These are the activations of a small neural network, seen along a few directions. Each row is one input.
In each table, some parts of the input vary, and every possible input appears once, in random order.
Descriptions start from the smaller parts, as in this example, which fits no table here: line(6) and (point or ring(11) or (values(2) and ring(8))).
Shared parts are said once, and a part with two or three values counts as separate values.

Table:
row 1: -.21  .40  -.36  -.03  .34  -.38  -.02  -.26  -.26  .50  .28  .24  -.60
row 2: -.07  .02  .33  -.14  .04  -.18  .44  -.18  -.03  -.07  -.21  .27  .40
row 3: -.19  .17  -.09  -.07  .16  .05  -.01  .20  -.11  -.34  .10  .04  -.04
row 4: .14  -.14  .03  -.09  .15  -.13  .12  .07  -.22  -.05  -.31  .60  .13
row 5: -.08  -.26  -.10  .11  .07  .13  -.36  -.07  .07  .35  -.01  -.21  -.19
row 6: .34  .11  .25  .15  -.85  .37  .19  -.05  .43  -.35  -.04  -.95  .55
row 7: .09  -.13  -.09  -.13  .20  -.14  .11  .06  -.27  .19  -.14  .57  -.08
row 8: .04  -.25  .21  .04  .04  .04  -.06  .19  .12  -.13  -.28  .43  .24
row 9: -.18  .29  -.13  -.02  .36  -.31  .10  -.08  -.32  -.05  .13  .37  -.18
row 10: .00  -.37  .08  .10  .13  .23  -.13  .18  .02  -.21  -.20  .00  .21
row 11: -.02  -.22  .01  .12  -.07  -.08  -.38  -.16  .14  .36  -.09  .11  -.24
row 12: -.25  .17  -.20  -.09  .21  .03  -.02  .20  -.17  -.11  .26  .00  -.24
row 13: -.05  -.31  .27  -.07  .03  .32  .22  .14  -.03  -.46  -.13  -.26  .45
row 14: .44  .02  -.12  .13  -.58  .21  -.15  .09  .43  .12  .08  -.62  .06
row 15: -.31  .31  -.24  .04  .08  -.12  -.30  -.18  .01  .23  .29  -.23  -.47
row 16: -.13  .37  .11  -.07  .23  -.34  .35  -.19  -.40  -.27  .24  .04  .00
row 17: -.12  .30  .09  -.06  .06  -.02  .30  .01  -.11  -.58  .17  -.24  .03
row 18: -.18  .32  -.29  -.09  .45  -.30  .20  .00  -.37  .19  .25  .43  -.42
row 19: .07  -.01  -.15  -.09  .11  -.23  -.09  -.21  -.15  .52  -.09  .37  -.29
row 20: -.23  -.15  .53  .00  -.13  .07  .28  .00  .25  -.20  -.17  .04  .55
row 21: .50  .08  -.15  .12  -.68  .18  -.32  -.15  .56  .50  .13  -.80  -.17
row 22: .40  -.07  -.01  .05  -.65  .35  -.23  .04  .46  -.19  -.08  -.59  .35
row 23: -.01  -.34  .08  .07  .04  .01  -.17  .10  .03  .04  -.12  .31  -.04
row 24: -.01  -.34  -.04  .02  .24  .23  -.09  .26  -.07  .02  -.05  .08  .01
Question: The inputs of row 13 and row 5 match in every part but one. If row 2 is changed in the same way as row 13 into row 5, which row does it become?
Answer: row 19
Question: What do these inputs look like to the network?
Answer: line(4) and (point or ring(5))
Question: Start at row 21 and move only the line(4) part, one step at a time. The first step leads to row 14. Which rows follow, in order?
Answer: row 22, row 6
Question: Change only the ring(5) part in row 10. List by row number the other rows that result.
Answer: row 3, row 4, row 8, row 9

Table:
row 25: .17  -.15  -.04  .07  -.20  .16  -.20  .09  .22  .06  -.07  -.13  .05
row 26: .14  -.31  -.03  .04  -.09  .12  -.25  -.02  .19  .32  -.17  -.02  .03
row 27: -.07  .15  .08  -.09  .03  -.03  .20  -.04  .02  -.11  .02  -.01  .16
row 28: .02  .30  -.02  -.07  -.04  -.15  .22  -.14  -.08  -.02  .13  -.06  -.03
row 29: .04  -.05  -.02  .04  -.13  -.03  -.17  -.15  .11  .29  .03  -.14  -.15
row 30: .07  .01  .05  -.02  .01  -.06  .11  -.03  -.05  -.05  -.09  .15  .10
row 31: -.01  .14  -.01  .03  -.13  .15  .05  .02  .07  -.19  .16  -.46  .04
row 32: -.04  -.22  .27  -.02  .04  .04  .18  .13  -.06  -.22  -.18  .27  .28
row 33: .07  .08  -.07  .13  -.22  .01  -.23  -.07  .14  .09  .09  -.23  -.20
row 34: -.45  .16  -.29  -.12  .85  -.43  .05  .03  -.65  .15  .10  .91  -.51
row 35: .06  -.11  .10  .01  -.11  .22  .04  .16  .09  -.31  -.01  -.28  .23
Question: What do these inputs look like to the network?
Answer: point or (values(2) and ring(5))
Question: Start at row 27 and move only the ring(5) part, one step at a time. The first step leads to row 31. Which rows follow, in order?
Answer: row 33, row 29, row 28
Question: Change only the values(2) part in row 35. List by row number the other rows that result.
Answer: row 31
